122 162 112 106 138
118 119 140 138 115
146 137 118 132 109
120 125 152 121 163
126 95 158 137 150
108 63 166 152 123
170 147 125 149 112
114 124 153 105 176
134 161 97 132 83
149 147 108 137 100
117 153 123 122 123
Which number is the last entry, reading row by row?
A: 123
The third smallest entry -> 95
Which number is the largest entry in the first row?
A: 162
Which number is the entry directly above 100?
A: 83
Which number is the smallest entry in the last row?
A: 117
The last entry in the row that holds the largest entry is 176
The top-left entry is 122
Which number is the entry just right of the smallest entry?
A: 166
Which number is the top-right entry?
A: 138
Which number is the entry just right of 114?
A: 124
Which number is the entry just right of 162?
A: 112
Which number is the 4th-last entry, reading row by row?
A: 153
Which number is the largest entry in the first column?
A: 170
Which number is the entry just left of 115?
A: 138
The entry directly above 134 is 114
The entry directly above 170 is 108

131 133 131 132 132 129 134 131 135 134 133 132 164
131 139 133 133 135 136 133 131 136 130 132 131 161
130 134 132 137 131 138 129 132 130 130 135 132 168
129 133 130 132 130 128 130 133 130 131 134 135 198
130 133 132 132 133 130 131 131 132 130 135 132 172
131 136 134 131 132 129 130 130 134 132 134 133 176
132 136 132 134 135 124 131 135 133 134 132 134 186
130 133 129 136 132 122 132 130 132 131 137 135 202
133 135 131 131 133 127 129 134 132 131 137 131 156
131 133 129 134 132 129 132 130 131 133 133 131 159
131 133 131 133 133 131 131 132 131 130 133 132 170
132 132 130 135 135 134 130 131 130 131 134 131 155
132 134 132 136 133 124 133 131 134 136 138 134 189
135 134 131 133 134 130 130 132 131 130 135 133 177
129 133 132 132 135 129 130 131 132 132 132 132 171
131 135 135 132 131 133 130 133 132 131 131 134 184
Give the second largest entry.
198
The fourth-last entry, reading row by row -> 131
The top-right entry: 164
The smallest entry in the first row is 129
The entry in the bottom-left corner -> 131
The entry directly below the largest entry: 156
Give the entry directly above the smallest entry.
124
The largest entry in the last row is 184
The second entry on the diagonal from the top-right corner: 131
The first entry in reading order is 131
Give the smallest entry in the last row.
130
The third entry in reading order -> 131
Give the last entry of the smallest entry's row.
202
Give the smallest entry in the last column.
155
Give the 2nd entry on the main diagonal.
139
Give the first entry in the row that holds the smallest entry.
130
The 5th entry in reading order: 132
The entry just left of 189 is 134
Give the minimum.
122
Give the 3rd entry on the diagonal from the top-right corner.
135
Give the largest entry in the first column.
135
Give the 5th entry from the end, reading row by row.
132
Give the 3rd largest entry.
189

M = [132 148 193 102 122 150 142 143 159 128 100]
Read off the minimum.
A: 100
The entry just right of the centre entry -> 142

184 55 125 93
The entry just left of 125: 55
The entry just left of 55 is 184

W =
138 116 144 89 155
131 115 167 147 126
143 154 94 67 93
176 111 164 102 136
115 157 140 112 132
118 99 163 160 151
115 158 118 86 140
150 124 89 144 126
124 102 96 151 149
72 127 135 153 111
78 133 147 133 106
112 160 72 119 137
187 106 151 136 163
96 139 165 131 137
Find the top-right entry.
A: 155
Find the 3rd-last entry, reading row by row.
A: 165
Find the entry in the bottom-left corner.
A: 96
The entry just right of the largest entry: 106
Find the entry just right of the smallest entry.
A: 93
Find the smallest entry.
A: 67
Find the bottom-right entry.
A: 137
Find the top-left entry.
A: 138
Find the entry just left of 86.
A: 118
The third entry on the diagonal from the top-right corner -> 94
The largest entry -> 187
Find the smallest entry in the first row.
A: 89
The fourth entry from the end, reading row by row: 139
Find the entry directly below 158.
A: 124
The second-last entry, reading row by row -> 131
The entry just right of 176 is 111
Find the entry just right of 153.
A: 111
The first entry of the smallest entry's row is 143

arr = 112 118 103 128 127 133 99 78 169 107 161 124 84 167 96 56
The entry just right of 107 -> 161
Give the entry just left of the largest entry.
Answer: 78
The entry just left of 128: 103
The smallest entry: 56
The entry just right of 127: 133

Questions about the array below.
1) The entry in the top-right corner?
2) The bottom entry of the column that holds the largest entry?
3) The third entry in reading order?
4) The second entry on the diagonal from the top-right corner?
5) The entry directly above 121?
6) The bottom entry of the column that holds the smallest entry?
7) The entry in the bottom-left corner?
8) The fifth-last entry, reading row by row?
138 85 70 135
134 125 148 117
167 160 148 90
120 121 182 111
159 150 148 124
133 110 123 160
113 112 106 183
1) 135
2) 183
3) 70
4) 148
5) 160
6) 106
7) 113
8) 160

Questions about the row below.
1) Give the entry just left of 147.
2) Give the entry just left of 146.
[ 87 104 142 111 164 137 125  57 105 151 146 147]
1) 146
2) 151

124 141 94 131 134 120
114 127 124 132 127 115
134 136 124 116 126 139
131 146 148 137 123 144
128 139 128 110 130 130
120 110 131 130 128 120
136 122 136 129 122 119
134 136 166 120 131 126
118 108 184 117 137 113
Indices start at 0.
The entry just right of the largest entry: 117
Give the entry at row 0, column 2.
A: 94
The entry in row 0 and column 1 is 141
The entry in the bottom-left corner -> 118
Give the bottom-right entry.
A: 113
The entry at row 2, column 0: 134
The entry in row 1 and column 0 is 114
Give the entry directly below 148.
A: 128
The entry at row 1, column 1 -> 127
Give the entry in row 0 and column 0.
A: 124
The entry in the top-right corner: 120
The entry in row 1 and column 2 is 124

Questions about the grid below. Indices start at 0.
1) Read off the entry in row 0 and column 2.
2) Read off the entry at row 2, column 0.
3) Read off the entry directly above 147.
4) Read off the entry just right of 141.
5) Read off the entry in the top-right corner.
6) Read off the entry at the centre.
7) Read off the entry in row 1 and column 0.
8) Read off the entry just left of the largest entry.
array([[129, 128, 117, 134, 133],
       [147, 119,  80, 167, 127],
       [129, 139, 117,  92, 135],
       [139, 151,  81,  94, 139],
       [135, 129, 128, 125, 122],
       [135, 114,  93, 193, 122],
       [128, 128, 123, 142, 127],
       [125, 131, 128, 129, 127],
       [101, 114, 151, 117, 115],
       [125, 127, 107, 130, 124],
       [129, 125, 128, 105, 132],
       [141, 132, 130, 111, 135],
       [109,  91, 160, 137, 117]])
1) 117
2) 129
3) 129
4) 132
5) 133
6) 123
7) 147
8) 93

m =
125 119 173 134 128 124 99 130 138 85 199 187 149 93 103
131 146 140 130 129 146 132 128 105 129 127 125 104 130 130
Counting starts at 0.
The entry in row 0 and column 2?
A: 173
The bottom entry of the column that holds the largest entry?
A: 127
The entry in row 0 and column 0 -> 125
The entry just left of 105?
A: 128
The entry just right of 199 is 187
The entry at row 1, column 1 is 146
The entry in the bottom-right corner -> 130
The entry at row 1, column 0 -> 131
The entry just left of the smallest entry -> 138

X =
81 65 78 136 196 131
147 154 149 122 102 126
143 113 106 158 130 143
Counting starts at 0.
What is the entry at row 1, column 0? 147
The entry just right of the smallest entry is 78
The entry at row 0, column 0 is 81
The entry just right of the largest entry is 131
What is the largest entry? 196

A =
132 129 128 128 129 131 119 123 124 120 129
121 128 129 131 125 121 150 141 134 146 125
120 128 129 131 124 119 155 144 136 151 124
145 129 126 123 135 145 72 95 111 81 136
138 129 127 126 132 138 97 109 118 102 132
132 128 128 127 130 132 117 122 124 119 129
117 127 129 132 123 116 162 148 139 157 123
130 129 128 128 129 130 126 127 126 126 128
129 128 128 128 128 129 123 125 127 124 129
121 128 129 131 125 121 151 142 135 148 124
133 128 127 126 130 134 111 118 123 114 131
Which number is the first entry on the main diagonal?
Answer: 132
The third largest entry: 155
Which number is the entry in the bottom-left corner?
Answer: 133
Which number is the second-last entry, reading row by row?
Answer: 114
The 3rd-last entry, reading row by row: 123
Which number is the fifth-last entry, reading row by row?
Answer: 111
The entry in the top-right corner -> 129
Which number is the smallest entry in the first column?
Answer: 117
Which number is the last entry, reading row by row?
Answer: 131
Which number is the 4th-last entry, reading row by row?
Answer: 118
The 2nd entry in reading order: 129
The third entry, reading row by row: 128
Which number is the entry directly above the centre entry?
Answer: 138
The 4th entry in reading order is 128
Which number is the entry just right of the largest entry?
Answer: 148
Which number is the first entry in the row that holds the smallest entry?
Answer: 145
Which number is the entry just right of 72?
Answer: 95
The smallest entry in the first row: 119
Which number is the entry just left of the centre entry?
Answer: 130
Which number is the last entry of the smallest entry's row?
Answer: 136
The entry directly below the centre entry -> 116
Which number is the fifth entry, reading row by row?
Answer: 129
Which number is the entry directly below the smallest entry?
Answer: 97
The entry directly above 122 -> 109
The third entry on the main diagonal -> 129
Which number is the 2nd smallest entry?
Answer: 81
Which number is the last entry of the largest entry's row?
Answer: 123
Which number is the largest entry?
Answer: 162
The largest entry in the last row: 134

Questions about the row below.
1) Find the entry just right of 116.
2) Find the entry just left of 75.
3) Find the entry just left of 116.
187 155 101 106 141 155 75 116 135 142 103 85
1) 135
2) 155
3) 75
